These are the activations of a small neural network, seen along a few directions. Each row is one input.
Each table varies a few parts of the input and shows all the possible inputs, shuffled.
A made-up example of a description, with smaller parts first: one of 4 places along a line, together with either a single point or one of 9 places around a ring or (one of 3 separate values, together with one of 5 places around a ring).
Shared parts are said once, and a part with two or three values counts as separate values.
In the rows, 128 means zero.

Other details of the inputs vary at random and push rows far along two fixed directions, the same in every table; ignore that.

Table:
R1: [133 158 102 143 169 146  90  42 112 169 108 137 137 105]
R2: [ 88 145 141 156 105 125 146 150 148 121 155 146 157 155]
R3: [135 171 100 146 161 137  93  49 111 171 108 126 126 103]
R4: [ 83 147 140 158 103 128 135 151 145 122 156 134 146 163]
R5: [161  55 176  87 100 104 125 228 134  75 105 122  94 156]
R6: [231  47 123  46 165 113 122 123  92 108  50  94  71  76]
R7: [ 89 143 135 155 104 140 129 160 150 131 156 149 154 159]
R8: [ 97 152 145 154  98 138 129 153 152 131 162 144 141 168]
R9: [139 150  95 121 175 138 118  42  97 162 122 120 134  82]
R10: [145 150  92 120 173 142 119  48 103 163 118 116 136  83]
R11: [ 88 144 143 159 102 126 135 149 141 123 157 139 152 165]
R12: [ 98 148 140 156 100 130 148 148 160 126 157 145 151 160]
R13: [ 82 143 133 140 104 129 164 152 126 123 177 138 149 136]
R14: [144 165 103 149 158 144 101  36 124 169 109 127 133 122]
R15: [172  52 168  87  98 114 126 227 150  78 106 127  91 151]
R16: [167  52 166  91  93  92 136 235 139  70  99 111  88 145]
R17: [ 91 149 141 155 102 137 128 158 146 132 155 143 150 168]
R18: [ 84 151 126 145 111 123 160 161 129 119 183 130 146 125]
R19: [131 166 104 141 168 145  88  40 110 169 105 126 126 112]
R20: [136 161  98 142 171 137 108  35 118 163  97 126 135 102]
R21: [ 79 144 137 154 106 136 126 158 146 125 160 144 145 153]
R22: [147 156  95 122 159 147 130  43 103 161 123 120 127  88]
R23: [ 93 146 137 160 101 132 136 153 149 128 153 139 154 169]
R24: [235  50 129  62 163  97 107 130 111 102  30  99  66  83]
R25: [ 92 146 136 156 103 130 147 153 155 126 150 145 159 160]
R26: [ 91 148 132 137 103 136 160 153 139 122 184 132 151 134]
R27: [ 78 145 127 137 110 128 157 155 132 118 181 131 149 133]
R28: [226  46 122  44 168 109 121 119  88 102  50  93  62  74]
R29: [166  50 164  87  98 101 126 239 139  73 100 120  87 133]
R30: [140 160  90 131 168 135 129  47  93 160 121 119 122  78]
Description of these inputs: one of 5 places along a line, together with either one of 2 separate values or one of 4 places along a line.
The inputs of R23 and R11 match in every part but the place on the line of 5. If R7 is changed in the same way as R23 into R11, which row does it become?
> R1
List by row number the other rows that have the place on the line of 5 in common with R30.
> R3, R16, R18, R24, R29
A walk changes only the place on the line of 5. It starts at R24 and steps to R20. List the rest of the walk in order.
> R2, R25, R12
A walk changes only the place on the line of 4. It starts at R21 and steps to R19. List the rest of the walk in order.
> R4, R20
